These are the activations of a small neural network, seen along a few directions. Each row is one input.
In each table, some parts of the input vary, and every possible input appears once, in random order.
A made-up example of a description, with smaller parts first: one of 8 places around a ring, together with either a single point or one of 9 places along a line or (one of 3 separate values, together with one of 4 places along a line).
Shared parts are said once, and a part with two or three values counts as separate values.

Other details of the inputs shift rows strongly along two fixed directions, in all tables alike. That doesn't count.

Rows:
row 1: [-12 -27 -21  19   0  14 -13   6  -4 -24  25  10  22 -23]
row 2: [  4  25  20 -31 -24  19 -15  25 -18  20 -20 -11 -29 -10]
row 3: [ 6  4  4 22 12  1 -1 -9  9 -1  6  3 16 -3]
row 4: [  7   3   7  -8   7 -19  16  -1   5   6 -11   4  -2  23]
row 5: [ -6   0  24 -28  20 -12   6   3  -6  18 -14   2   5  29]
row 6: [  1  20  -7  -5 -28  19  -7  -6  -9   5  -4 -15 -36 -15]
row 7: [ -1   7  21  -6  21 -19  13 -15   8  14  -5  -4   3  27]
row 8: [ 15  -4  10  13  18 -17  11   4  12  -1  -5  10  24  11]
row 9: [  3   3 -30   5 -43  22 -15  18   2 -18  15 -19 -25 -39]
row 10: [  1  27   1 -16 -34  14 -11   2  -8  14  -4 -25 -47 -12]
row 11: [ -3   8  12   1  12 -11   9 -20   6   7  -4   5  -2  19]
row 12: [ -6   2  21 -28  21 -10   9  -5 -12  17 -22  12   2  27]
row 13: [  3 -22 -29  28  -6   4  -4   7  11 -26  27  -3  21 -23]
row 14: [-15 -29 -13  18  18   1  -5  -4  -3 -16  13  20  33  -4]
row 15: [  4 -16 -21  17   5  -6   8  -5   8 -17   5  12  16  -7]
Each input here is: one of 3 separate values, together with either a single point or one of 4 places along a line.
Question: The inputs of row 12 and row 6 match in every part but the choice among 3 separate values. If row 5 is changed in the same way as row 12 into row 6, which row does it become?
Answer: row 7
Question: Which other rows does row 8 become when the choice among 3 separate values takes its other values? List them by row number.
Answer: row 2, row 3
Question: Which other rows does row 4 become when the place on the line of 4 takes its other values? List them by row number.
Answer: row 9, row 13, row 15

Rows:
row 16: [ 13   1   4  15   9 -10   5   1  12  -4   3   1   7   4]
row 17: [ -9   5   3 -11 -16  17 -11   5 -12   4  -3  -1 -20 -10]
row 18: [ -7 -11  -8   8  -3  15 -11   1  -8  -9  11   3  12 -16]
row 19: [  3  18 -23  -3 -49  23 -16  14  -5  -6   9 -30 -44 -36]
row 20: [ -7   0  -3  -5 -17  18 -15   5 -13  -1   1  -4 -11 -16]
row 21: [ -3  -4  28 -23  34 -26  17   0   4  19 -22  10  15  39]
row 22: [  6  23  36 -21  22 -27  20 -18   0  32 -24  -2  -8  42]
row 23: [  3   8  21 -20   9  -7   3  13  -1  13 -17   1   0  10]
row 24: [ -1  30  24 -45 -19  16  -8  14 -20  27 -23 -18 -43   5]
row 25: [-11 -20 -10   6   6  -1  -3   4  -2 -13  10   6  19  -6]
row 26: [ -2 -11  -5   2  -1   6  -6  15   0  -7   7   3  13 -11]
row 27: [  2  14   5   0  -8   2  -2  -9   0  10  -3  -9 -18   0]
row 28: [  6  31  28 -27   4  -9   9  -9  -1  28 -24 -13 -25  28]
row 29: [  0 -17   0  11  37 -34  21 -23  16  -3   6  14  30  31]
row 30: [ -7 -21  -4  -3  20 -10   5  -3  -1  -5   6  11  20  12]
row 31: [  5 -29 -23  48  17  -8   3  -8  20 -29  32  15  47 -10]
row 32: [  0  16 -10 -22 -41  27 -10  21 -16  -2 -15  -7 -33 -23]
row 33: [  8  -8   0  17  30 -25  21 -19  14  -7  -9  26  30  25]
row 34: [ -3   0 -28  28 -27  24 -16  -5   1 -18  22  -7 -13 -36]
row 35: [  2 -24 -36  44 -10   9  -7   0  13 -31  33   0  21 -32]
Question: Describe the family of inputs behind these rows.
Answer: one of 2 separate values, together with either a single point or one of 4 places along a line or one of 5 places along a line
Question: The inputs of row 20 and row 27 match in every part but the choice among 2 separate values. If row 21 is changed in the same way as row 20 into row 27, which row does it become?
Answer: row 35
Question: Which other rows does row 20 become when the place on the line of 4 takes its other values? List them by row number.
Answer: row 17, row 18, row 24
